A small network was shown many inputs. Here are its activations along a few directions, one row for each input.
In each table, some parts of the input vary, and every possible input appears once, in random order.
Descriptions start from the smaller parts, as in this example, which fits no table here: one of 8 places around a ring, together with either a single point or one of 9 places along a line or (one of 2 separate values, together with one of 6 places along a line).
Shared parts are said once, and a part with two or three values counts as separate values.
(in the rows, 128 means zero)

Other details of the inputs vary at random and push rows far along two fixed directions, the same in every table; ignore that.

Rows:
row 1: [134 120 146 132 111 127 130 123  86 138 101 113]
row 2: [138 142 143 126 115 134 104 127 116 168 118  95]
row 3: [139 141 141 128 119 136 113 130 122 154 117 108]
row 4: [126 131 111 116 148 132 128 123 153 115 146 130]
row 5: [109 107 124 147 128 110 163 145 127  81 130 188]
row 6: [139 143 142 127 113 134 105 124 121 166 118  95]
row 7: [128 116 107 111 144 132 136 101 139 104 137 116]
row 8: [129 133 112 116 147 133 129 124 155 114 145 130]
row 9: [108  91 133 150 118 104 176 142  84  73 109 188]
row 10: [128 131 112 117 145 134 128 122 156 114 143 130]
row 11: [111 113 123 142 133 116 154 145 122  88 130 182]
row 12: [125 128 111 119 139 130 130 116 158 115 145 128]
row 13: [122 127 111 120 140 129 128 118 157 117 148 127]
row 14: [123 128 111 120 138 129 128 116 158 116 147 128]
row 15: [127 132 111 116 147 134 128 122 154 115 145 131]
row 16: [125 128 112 120 139 130 131 118 159 115 144 127]
row 17: [125 131 111 117 148 133 127 122 153 115 146 130]
row 18: [137 140 141 128 123 134 116 135 117 151 118 113]
row 19: [105 105 123 149 126 105 166 148 126  78 132 191]
row 20: [119 119 153 154 104 111 139 154  86 132 106 157]
row 21: [124 131 111 117 146 132 127 122 152 116 149 130]
row 22: [138 139 140 128 118 134 112 125 124 155 118 106]
row 23: [137 139 142 128 122 134 115 134 115 152 118 114]
row 24: [137 142 144 128 120 133 110 134 113 161 119 105]
row 25: [141 142 140 127 120 136 112 130 124 155 117 106]
row 26: [115  96 167 168  89 101 165 158  38 109  77 179]
row 27: [110 109 123 145 129 114 156 143 126  85 129 186]
row 28: [137 139 140 129 119 136 112 131 117 151 117 114]
row 29: [124 127 111 120 139 128 129 118 158 116 146 127]
row 30: [140 143 142 127 113 134 105 124 122 168 118  93]
row 31: [128 117 107 111 144 133 135 101 139 103 137 117]
row 32: [123 127 110 118 141 129 127 119 155 117 148 128]
row 33: [136 119 136 128 117 131 131 121  96 140 109 110]
row 34: [135 137 148 133 111 128 113 135 108 162 114 108]
row 35: [138 143 144 127 117 135 105 130 113 167 118  98]
row 36: [130 113 103 112 144 134 138 104 139 108 139 117]
row 37: [124 130 112 118 145 129 129 123 155 116 148 127]
row 38: [134 137 147 136 111 126 117 137 111 157 115 111]
row 39: [139 144 145 127 116 134 105 130 113 169 117  96]
row 40: [127 128 112 119 141 131 129 117 159 115 144 129]
row 41: [118 119 152 154 103 111 140 152  91 130 108 157]
row 42: [125 131 111 117 147 131 128 123 153 116 148 129]
row 43: [107 105 124 148 126 107 165 146 126  80 130 189]
row 44: [116  92 158 166  94 104 167 157  44 109  84 180]
row 45: [139 144 144 127 121 134 110 135 115 161 119 102]
row 46: [139 141 142 127 114 134 109 124 123 162 118  98]
row 47: [123 128 112 120 140 128 130 120 158 116 148 126]
row 48: [125 130 112 117 145 129 129 124 155 116 148 127]
row 49: [124 128 111 118 143 128 130 121 156 117 148 127]
row 50: [126 131 112 116 148 132 128 123 153 116 146 130]
row 51: [133 119 146 134 110 126 130 122  83 137 101 117]
row 52: [131 131 145 140 117 126 129 145 107 135 112 139]
row 53: [138 140 140 128 118 135 110 124 124 156 118 106]
row 54: [128 129 112 119 143 133 128 119 158 114 143 130]
row 55: [130 115 103 112 145 134 140 106 140 108 139 116]
row 56: [127 132 112 116 148 132 129 124 154 115 146 129]
row 57: [125 129 111 118 143 128 130 122 156 117 148 127]
row 58: [127 131 111 117 145 135 126 120 155 114 143 131]
row 59: [120 116 151 156 106 111 149 155  94 117 105 169]
row 60: [125 131 112 117 147 131 129 124 154 116 148 128]
row 61: [112 111 125 143 131 115 155 146 123  88 128 183]
row 62: [139 144 146 127 117 134 105 131 114 169 117  95]
row 63: [122 127 111 120 139 129 128 118 157 117 148 128]
row 64: [128 130 111 119 142 134 127 119 157 114 143 131]
row 65: [118 116 149 155 106 113 145 150  94 119 107 168]
row 66: [138 139 141 129 120 135 113 132 118 151 116 114]
row 67: [127 129 111 119 142 134 126 118 157 114 143 131]
row 68: [128 132 112 116 148 132 129 125 154 115 146 129]
row 69: [138 144 145 127 115 135 104 130 112 169 117  97]
row 70: [118 117 149 154 104 113 143 149  94 123 107 162]
row 71: [136 141 143 129 120 133 110 133 112 158 119 108]
row 72: [140 143 143 127 114 133 107 126 123 166 118  94]
row 73: [136 140 141 129 121 135 113 133 115 152 118 115]
row 74: [123 127 111 120 140 128 129 119 158 117 148 127]
row 75: [137 118 136 129 116 131 127 119  93 142 109 109]
row 76: [135 140 142 129 121 134 113 134 112 154 118 113]
row 77: [139 141 142 127 113 135 106 123 122 164 118  98]
row 78: [129 113 103 112 144 134 137 103 139 108 139 117]
Description of these inputs: one of 6 places along a line, together with either one of 2 separate values or one of 11 places around a ring.
Question: Changing only the place on the line of 6 turns row 15 into row 18. The same change can be made to row 42. Which row results?
Answer: row 60
Question: Change only the choice among 2 separate values in row 78. List by row number the other rows that result.
Answer: row 31
Question: Change only the place on the ring of 11 in row 25. List by row number the other rows that result.
Answer: row 8, row 19, row 38, row 43, row 45, row 48, row 52, row 57, row 59, row 68

Rows:
row 79: [115 106 102 126 139 117 144 124 146 111 150 143]
row 80: [121 118 108 121 139 140 138 114 141  90 134 149]
row 81: [151 186 160 127  94 147  63 131 147 216 116  86]
row 82: [124 136  96 104 145 136 115 104 163 137 162  84]
row 83: [146 136 104 108 157 146 127 116 162 124 139 112]
row 84: [160 145 157 124 105 138 104 127 115 199 102  62]
row 85: [125 127 156 147 105 126 126 156  60 151 100 137]
row 86: [104  99 117 147 123 105 164 121 133  69 134 181]
row 87: [114 112 103 126 138 116 144 124 142 107 155 141]
row 88: [114 125 106 108 147 118 124 112 152 120 157 113]
row 89: [121 146 124 140 139 121 120 168 187 111 151 167]
row 90: [148 151 104  78 158 163  83  75 181 144 149  59]
row 91: [156 153 158 121 108 152  84 110  97 183  98  71]
row 92: [132 133 100 108 134 143 115  88 173 128 145  86]
row 93: [ 84 123 131 166 136 104 153 174 150  91 157 228]
row 94: [112 120 110 114 156 124 133 126 132  99 148 148]
row 95: [149 128 156 137 100 144 109 127  87 167  88 113]
row 96: [126 117 114 125 138 120 155 129 154 101 144 139]
row 97: [158 162 153 121 118 152  98 133  99 187  97  69]
row 98: [130 124 156 148 106 124 126 155  60 154 102 141]
row 99: [116 121 109 120 153 126 134 126 132  98 152 148]
row 100: [143 133 163 151 107 125 135 159  69 149  86 140]
row 101: [119 126 106 114 144 121 125 111 152 121 160 111]
row 102: [127 103 162 167  81 112 142 142  74 141  82 154]
row 103: [107 107 116 139 132 110 176 144 138  74 137 172]
row 104: [130 117 155 150 106 124 129 157  63 155  97 146]
row 105: [116 114 120 131 139 110 162 134 147  83 144 154]
row 106: [121 102 166 170  88 115 154 159  49 112  79 193]
row 107: [146 153 110  82 156 145 101  93 191 152 156  48]
row 108: [128 130 115 121 155 128 145 130 143  92 139 146]
row 109: [121 109 107 131 127 123 145 107 151  98 138 143]
row 110: [137 139 169 141 112 123 126 154  73 150  87 128]
row 111: [123 124 111 112 136 127 123  94 162 113 141 110]
Question: Changing only one part turns row 97 into row 80. The same change can be made to row 105. Which row results?
Answer: row 86
Question: Describe the family of inputs behind these rows.
Answer: one of 3 separate values, together with either a single point or (one of 2 separate values, together with one of 5 places along a line)
Question: Which other rows agree with row 87 in the choice among 3 separate values? List them by row number.
Answer: row 79, row 82, row 85, row 88, row 93, row 94, row 98, row 99, row 101, row 104
Question: Change only the place on the line of 5 in row 107. List by row number the other rows that result.
Answer: row 84, row 96, row 103, row 105

Rows:
row 112: [143 128 148 138 127 137 137 167  63 132  93 141]
row 113: [128 132 160 158  96 111 140 166 106 153 105 151]
row 114: [124 140 166 157  99 109 126 167 106 144 104 148]
row 115: [145 154 113  92 140 151  87  88 144 178 148  38]
row 116: [139 112 157 153  94 120 146 135  86 139  87 134]
row 117: [ 98  85  63 115 166 123 168  96 190  26 172 199]
row 118: [135 147 165 140 129 136 118 159  81 145 100 158]
row 119: [126 112 136 137 123 114 149 136 103 132 120 124]
row 120: [145 148  94  76 158 155  77  76 174 173 166  36]
row 121: [125 119 134 139 108 130 134 117 104 121 109 137]
row 122: [ 87 100  66 126 173 112 161 128 216  35 196 216]
row 123: [121 122 142 132 122 111 139 138 102 123 120 126]
row 124: [144 172 104  93 146 160  75  94 203 176 169  51]
row 125: [131 121 144 136 111 122 136 125 114 116 103 133]
Question: Describe the family of inputs behind these rows.
Answer: either one of 2 separate values or (one of 3 separate values, together with one of 4 places along a line)
Question: List by row number the other inputs of the same sort as row 118.
Answer: row 112

Rows:
row 126: [144 152 172 144  95 132 102 144  95 184  95 107]
row 127: [107 118 147 166 122 112 168 188  69  91 108 220]
row 128: [122 109  90 106 159 128 154 103 162  77 154 130]
row 129: [133 141 144 135 118 131 117 135 131 146 121 125]
row 130: [114 118 177 178  85 100 151 177  62 127  84 196]
row 131: [116 128  98 116 153 124 133 120 179 106 165 140]
row 132: [120 110  90 104 161 128 152  99 161  75 155 129]
row 133: [128 110  86 106 157 135 145  98 167  89 153 126]
row 134: [141 129 158 133 101 134 109 120  69 169  93  93]
row 135: [155 150 147 107 115 150  84  98  98 194 106  39]
row 136: [115 117 179 182  85 103 152 178  63 126  84 193]
row 137: [158 171 155 115 110 148  68 119 126 225 119  39]
row 138: [119 130  99 117 150 130 129 122 182  99 162 137]
row 139: [117 127  99 117 154 127 134 120 181 105 167 138]
row 140: [ 99 105 146 170 105  94 165 174  91  86 111 216]
row 141: [134 119 154 142 100 129 123 128  68 151  94 119]
row 142: [153 166 118  98 139 157  75 103 180 182 149  44]
row 143: [125 110  89 108 153 137 138  95 159  93 152 129]
row 144: [137 146 165 141  96 125 103 146  92 191 103 103]
row 145: [126 136 138 134 115 125 118 141 125 143 122 129]
row 146: [110 106 155 163 129 102 163 188  75  86 104 225]
row 147: [164 146 146 111 110 150  93 106 104 197 101  43]
row 148: [119 131  98 116 151 129 129 122 181  98 162 139]
row 149: [118 112  90 104 160 129 148  97 158  78 155 128]
row 150: [126 110  88 105 159 130 152 101 167  82 154 126]
row 151: [126 109  87 108 154 136 142  98 163  91 152 129]
row 152: [127 134 140 139 119 124 122 140 126 149 129 124]
row 153: [132 143 129 121 129 134 114 124 151 142 132 119]
Question: Describe the family of inputs behind these rows.
Answer: either one of 2 separate values or one of 11 places around a ring or (one of 3 separate values, together with one of 5 places along a line)
Question: Start at row 134 and move only the place on the ring of 11, one step at a time. The first step leads to row 135. Which rows follow, in order?
Answer: row 149, row 132, row 128, row 150, row 147, row 133, row 151, row 143, row 141
Question: Change only the place on the line of 5 in row 136. List by row number the other rows that result.
Answer: row 126, row 129, row 130, row 153
